These are the activations of a small neural network, seen along a few directions. Each row is one input.
In each table, some parts of the input vary, and every possible input appears once, in random order.
A made-up example of a description, with smaller parts first: one of 3 separate values, together with either a single point or one of 9 places around a ring or (one of 6 places along a line, together with one of 8 places around a ring).
Shared parts are said once, and a part with two or three values counts as separate values.

Table:
row 1: -17 31 45 23 2 -6 35 -3 -42 5 9 5 -27 -10 -3 -4
row 2: 15 -4 -77 7 -23 -5 -60 34 7 -26 13 1 1 -27 27 -10
row 3: -12 28 56 26 -3 -22 -2 -1 -36 30 -20 28 4 19 -16 9
row 4: 14 39 18 -3 66 29 15 -30 -39 30 5 -1 -25 -28 2 29
row 5: -24 -10 -58 19 -26 -8 -50 63 26 -19 -3 2 16 -13 25 13
row 6: 14 -10 38 -16 7 48 19 -24 15 7 -12 -18 -13 16 14 -20
row 7: 17 25 38 4 45 -40 11 -25 -27 9 -4 17 -5 -24 -28 1
row 8: 34 -32 18 -14 3 39 19 -51 26 19 -2 -29 9 -7 -16 -17
row 9: -12 -44 44 -21 -25 -6 70 -4 10 -18 -4 9 5 56 -26 -28
row 10: 6 -1 41 -16 -31 1 40 -28 45 4 -7 -26 0 18 -5 11
row 11: -38 -17 -70 1 -51 -34 -32 53 -6 -28 8 12 19 20 13 -7
row 12: 3 -4 -93 -11 36 5 -63 16 21 -14 18 -1 17 -21 12 22
- What is each input in this table made of? => one of 3 separate values, together with one of 4 places along a line
- Change only the choice among 3 separate values in row 1. List by row number the other rows that result. => row 5, row 10

Table:
row 13: 26 -37 75 -23 0 29 61 -47 33 17 -22 -17 4 13 -29 -25
row 14: 29 -37 -22 -4 -17 2 5 6 23 -29 15 -19 3 6 17 -22
row 15: 6 19 95 -2 -10 -10 56 -42 -10 26 -31 13 -16 23 -35 -4
row 16: 5 17 -4 -4 -25 -32 7 9 -25 -21 12 16 -7 16 5 14
row 17: 13 19 -20 14 24 -9 -15 -6 -28 -5 19 -6 -10 -40 6 4
row 18: -5 -43 -32 -16 -10 -10 10 -5 26 -16 10 -37 30 11 12 -11
row 19: -4 12 -15 -9 -3 -29 14 25 -12 -2 6 38 -9 21 -6 14
row 20: -12 19 -11 17 38 23 -30 9 -15 17 -3 8 -1 -18 4 23
row 21: 7 -33 -21 0 -14 35 6 22 41 -10 8 3 -1 19 5 -3
row 22: -19 20 -19 2 20 3 -24 -11 -26 14 1 -25 5 -32 16 11
row 23: -14 17 4 -7 -35 -32 -28 7 -12 2 -23 -1 10 7 9 -5
row 24: -10 23 -20 19 27 26 -14 9 -11 14 12 15 -15 -26 -6 22
row 25: 5 23 76 6 43 18 37 -64 -18 48 -2 -10 -11 -20 -35 -5
row 26: -7 19 -15 14 24 -13 -21 -7 -18 -3 11 -23 -2 -45 10 6
row 27: 4 -33 -21 -20 -9 15 -2 6 32 -6 -9 -29 13 16 32 -11
row 28: 0 24 8 -7 -19 -33 -17 13 -1 -22 -9 12 -8 6 7 4
row 29: -12 22 12 2 -14 -1 -26 23 -4 -5 -20 37 0 31 -3 16
row 30: 13 -45 -32 -5 -6 1 11 16 28 -13 14 -6 7 7 2 -28
row 31: -3 -38 -12 2 -12 29 -9 16 30 -10 -4 -12 22 24 12 -9
row 32: -8 16 -30 6 37 2 -2 0 -27 1 23 9 -12 -30 -9 7
row 33: -13 17 3 14 -38 -14 -18 21 -3 0 -8 35 -3 10 -15 1
- What is each input in this table made of? => one of 3 separate values, together with either a single point or one of 6 places around a ring
- The inputs of row 20 and row 31 match in every part but the choice among 3 separate values. If row 25 is changed in the same way as row 20 into row 31, which row does it become? => row 13
- List by row number the other rows that have the choice among 3 separate values in common with row 29. => row 15, row 16, row 19, row 23, row 28, row 33
- Change only the choice among 3 separate values in row 23. List by row number the other rows that result. => row 22, row 27
